These are the activations of a small network on made-up records, seen along a few directions, one row for each record.
Each row is followed by the record's values for the fields N, T, S, L, B.
Not every record has every field; a missing one is left out.
The largest differences between rows may come from other fields.
In the rows, 500 means zero.
Strong random noise was added to every row along 4 fixed directions; ignore it. To show where, here is one row again and again, with new noise each time:
[626 457 438 369 290 404 505 587 453 384 505 566 492 639 519 601 593 584
 607 585 527 529]
[579 372 323 457 577 498 448 658 737 561 636 633 512 776 360 570 438 553
 458 680 495 474]
[487 487 536 393 431 553 321 615 345 589 572 301 425 514 680 501 414 356
 447 297 559 339]
[381 431 401 406 743 487 313 523 655 698 672 455 303 489 434 417 505 426
 421 522 758 617]
[548 474 561 443 353 542 338 662 334 457 584 379 527 635 607 550 368 398
 487 297 434 319]
[471 501 503 338 425 413 388 496 387 503 541 413 339 425 585 482 618 469
 562 442 715 609]

[531 417 318 489 710 665 364 716 617 719 635 457 595 702 612 570 312 280
 381 540 451 244] => (N n1; T t2; L l4; B b1)
[258 640 816 672 635 412 523 259 550 426 526 642 438 263 206 306 660 589
 509 320 526 814] => (N n4; T t1; S s4; L l2; B b1)
[327 397 387 436 870 454 259 498 618 534 695 512 408 526 280 394 516 425
 500 619 709 757] => (N n1; T t2; S s2; L l1; B b2)
[453 490 421 506 521 380 571 370 543 538 523 610 355 391 404 473 607 579
 522 736 668 687] => (N n1; T t1; L l4; B b1)
[620 609 588 485  92 571 651 457 307 424 374 270 507 420 643 533 580 581
 484 471 385 352] => (N n2; T t1; S s1; L l2; B b2)
[598 493 635 473 300 523 551 602 367 306 457 656 627 626 535 580 514 524
 633 272 283 343] => (N n3; T t2; S s2; L l4; B b2)
[476 486 484 522 352 553 520 509 393 529 482 241 464 417 687 580 485 454
 416 582 449 358] => (N n1; T t2; L l4; B b1)
[572 427 424 416 304 444 466 473 419 468 399 273 449 425 608 599 586 521
 486 679 566 546] => (N n3; T t2; S s1; L l1; B b1)
[430 472 511 526 520 419 407 450 547 239 632 553 522 518 278 560 501 588
 588 619 532 767] => (N n1; B b1)
[454 487 526 459 588 400 205 563 391 328 629 569 535 493 404 413 470 421
 590 398 664 711] => (N n4; T t1; S s1; L l1; B b1)
[395 451 557 485 628 394 398 429 596 398 587 637 513 395 324 422 572 461
 569 401 659 712] => (N n3; T t2; S s1; L l1; B b1)
[489 563 679 582 404 315 431 366 356 138 534 638 547 416 241 429 532 620
 659 369 527 815] => (N n3; T t1; S s1; L l1; B b1)
[652 463 411 549 174 480 701 553 540 385 351 504 645 700 535 690 486 657
 543 728 297 380] => (N n2; T t2; L l4; B b1)
[407 516 766 524 390 358 423 388 236 254 571 413 523 348 451 426 503 464
 631 200 548 729] => (N n3; T t1; S s2; L l3; B b1)
[539 637 639 278 420 430 500 500 264 560 409 431 421 323 787 450 656 349
 693 283 733 511] => (N n2; T t1; S s3; L l4; B b2)
[567 507 446 544 621 602 545 581 598 704 483 605 586 596 464 519 406 518
 348 464 446 394] => (N n3; T t1; S s1; L l2; B b1)
[657 466 497 419 401 403 573 617 497 396 401 698 543 643 548 616 598 575
 585 581 520 497] => (N n4; T t1; S s3; L l4; B b1)
[566 587 431 389 316 403 624 418 455 393 378 612 501 419 664 532 719 587
 693 608 585 567] => (N n1; T t2; L l4; B b1)
[529 526 444 464 435 519 636 473 477 672 314 462 485 333 625 510 592 540
 458 480 569 368] => (N n3; T t2; S s1; L l1; B b1)
[635 486 472 461 264 484 706 500 511 459 326 626 609 433 612 576 624 605
 530 549 399 361] => (N n3; T t2; S s1; L l1; B b1)
[673 496 508 649  80 557 807 536 384 473 336 481 583 524 625 648 499 632
 451 593 198 209] => (N n3; T t1; L l4; B b1)
[428 481 542 568 818 571 377 607 602 594 686 552 533 628 345 403 344 416
 417 302 414 493] => (N n3; T t1; S s2; L l4; B b2)
[581 564 439 392 470 508 519 510 558 648 375 653 500 452 665 488 674 526
 549 543 575 457] => (N n4; T t1; S s1; L l2; B b1)
[326 512 427 509 643 490 638 292 602 769 409 339 272 233 566 485 658 488
 325 554 658 570] => (N n3; T t2; L l4; B b1)
[542 462 469 539 568 605 447 667 557 558 561 506 564 576 445 565 310 442
 456 455 330 330] => (N n3; B b2)
[590 573 560 387 369 456 439 479 166 514 443 340 378 337 793 515 580 411
 581 415 690 417] => (N n1; T t1; S s3; L l4; B b1)
[391 615 604 551 541 473 494 296 465 635 462 320 342 228 529 380 661 514
 384 405 614 639] => (N n3; T t1; S s1; L l2; B b1)
[422 596 548 641 518 445 705 315 693 475 485 655 508 429 356 371 650 570
 525 491 489 671] => (N n2; T t1; L l4; B b1)
[418 471 562 541 745 637 262 603 466 510 713 442 517 670 415 454 260 339
 441 327 390 362] => (N n1; T t2; S s2; L l4; B b2)
[427 503 623 592 482 473 395 462 468 367 610 342 470 475 453 512 450 546
 509 429 539 498] => (N n1; T t2; S s3; L l4; B b1)
[534 551 685 502 212 445 484 547 232 276 475 517 598 473 605 543 509 430
 715 195 410 468] => (N n3; T t2; L l4; B b1)
[558 554 489 257 269 569 475 581 262 664 432 301 426 360 841 522 544 416
 445 391 590 303] => (N n3; T t1; S s1; L l2; B b2)
[610 423 275 429 519 455 451 567 637 435 542 649 562 640 424 650 501 621
 599 819 501 574] => (N n1; B b1)
[560 400 251 467 611 565 583 479 851 716 483 607 471 594 416 595 554 636
 345 828 515 460] => (N n3; T t2; S s1; L l2; B b1)
[497 615 742 546 397 611 397 666 288 413 496 401 634 538 611 516 257 344
 485 103 209 198] => (N n4; B b2)
[513 546 462 474 600 540 556 524 480 685 488 416 425 436 600 449 516 527
 436 425 507 421] => (N n3; T t1; S s2; L l4)
[477 425 416 530 339 534 461 415 390 474 501 203 340 350 581 562 542 495
 464 672 576 601] => (N n3; T t2; L l4; B b1)
[593 511 301 375 576 529 561 564 657 719 441 609 502 586 667 505 484 477
 513 641 608 465] => (N n2; T t1; L l4; B b1)
[497 558 552 573 552 651 469 679 496 577 597 418 610 582 654 436 277 347
 343 309 266 245] => (N n4; T t1; L l4; B b2)
[542 456 421 532 539 536 545 521 592 502 496 598 574 636 422 571 537 645
 505 730 398 462] => (N n1; T t2; S s2; L l2; B b1)
[486 470 479 445 421 469 443 480 449 553 474 376 312 352 656 476 596 536
 468 598 698 536] => (N n4; T t1; S s3; L l4; B b1)
[463 392 357 507 592 530 569 468 734 605 474 430 425 519 360 460 502 600
 412 792 501 580] => (N n2; T t2; S s2; L l1; B b2)
[470 475 378 431 806 572 377 583 713 695 636 533 488 597 467 529 349 388
 374 536 458 402] => (N n1; B b2)
[676 503 516 430 308 478 520 619 315 325 411 481 541 585 594 564 501 465
 586 505 488 420] => (N n2; T t1; S s3; L l3; B b2)

Which values does each new row have?
[495 485 469 550 571 402 422 507 540 354 591 742 528 639 316 515 464 547
 604 636 563 676] => (N n1; T t1; L l4; B b1)
[552 460 523 682 457 575 462 627 494 463 572 470 680 701 474 612 262 453
 421 487 189 231] => (N n1; T t2; L l4; B b1)
[540 402 390 513 684 411 394 496 765 346 667 663 466 727 184 548 491 589
 524 651 518 702] => (N n3; T t2; S s3; L l4; B b2)
[403 514 647 650 538 428 200 468 366 159 728 560 594 581 300 469 370 407
 629 281 419 683] => (N n1; T t2; L l4; B b1)
[545 586 584 528 346 362 645 454 343 325 464 611 550 447 476 525 646 585
 623 406 472 700] => (N n3; T t1; L l4; B b1)
[444 526 521 505 250 448 503 350 233 317 387 314 359 248 644 535 671 552
 542 476 576 633] => (N n3; T t2; L l4; B b1)
[617 402 219 502 515 609 649 485 726 783 364 318 311 474 635 603 559 673
 323 846 577 360] => (N n3; T t2; S s3; L l4; B b1)
[584 458 429 573 460 654 535 681 615 562 476 467 610 615 561 604 312 531
 395 623 269 250] => (N n4; B b1)
[430 483 399 521 439 461 421 463 505 437 511 442 402 395 517 493 577 588
 558 626 598 633] => (N n4; T t2; L l4; B b1)
[284 495 644 685 896 569 197 538 668 537 818 558 628 642 179 410 218 387
 341 282 453 542] => (N n1; T t1; S s1; L l2; B b1)
[507 454 493 630 523 569 457 545 474 486 521 489 517 564 472 533 303 482
 384 445 385 483] => (N n3; T t1; L l4; B b1)
[699 539 467 268 254 356 595 596 369 462 379 570 573 521 650 630 693 577
 678 597 545 572] => (N n3; T t1; S s1; L l2; B b2)
[405 431 486 559 614 509 344 497 628 471 624 476 470 475 324 508 374 522
 504 532 526 656] => (N n3; B b1)
[506 477 371 457 573 500 629 453 766 583 463 556 463 528 414 564 533 602
 475 759 536 599] => (N n2; B b1)
[478 470 400 535 391 449 447 400 466 358 496 405 389 395 487 513 604 594
 591 632 602 742] => (N n3; T t2; L l4; B b1)
[419 537 697 560 585 530 300 546 343 316 600 491 545 575 425 336 335 304
 513 158 448 509] => (N n2; T t1; S s2; L l3; B b2)
[450 444 498 573 551 568 324 690 542 559 665 420 533 667 512 503 271 396
 355 453 353 344] => (N n4; T t1; L l4; B b2)
[408 456 523 632 539 511 337 465 409 497 601 408 437 445 404 489 341 449
 455 431 516 564] => (N n3; T t1; L l4; B b1)
[511 563 433 483 538 406 651 542 643 453 487 723 538 607 424 481 597 614
 485 545 416 597] => (N n4; T t1; L l4; B b2)
[423 484 461 293 551 594 366 544 270 808 463 146 423 311 872 484 473 265
 423 371 647 232] => (N n1; T t2; S s2; L l1; B b1)
[691 554 688 557 252 594 485 611 245 259 458 438 640 644 707 575 337 433
 519 264 295 263] => (N n2; T t1; S s3; L l4; B b1)
[656 546 482 473 212 436 719 549 452 354 459 606 654 626 548 581 544 589
 573 469 266 447] => (N n3; T t1; L l4; B b2)
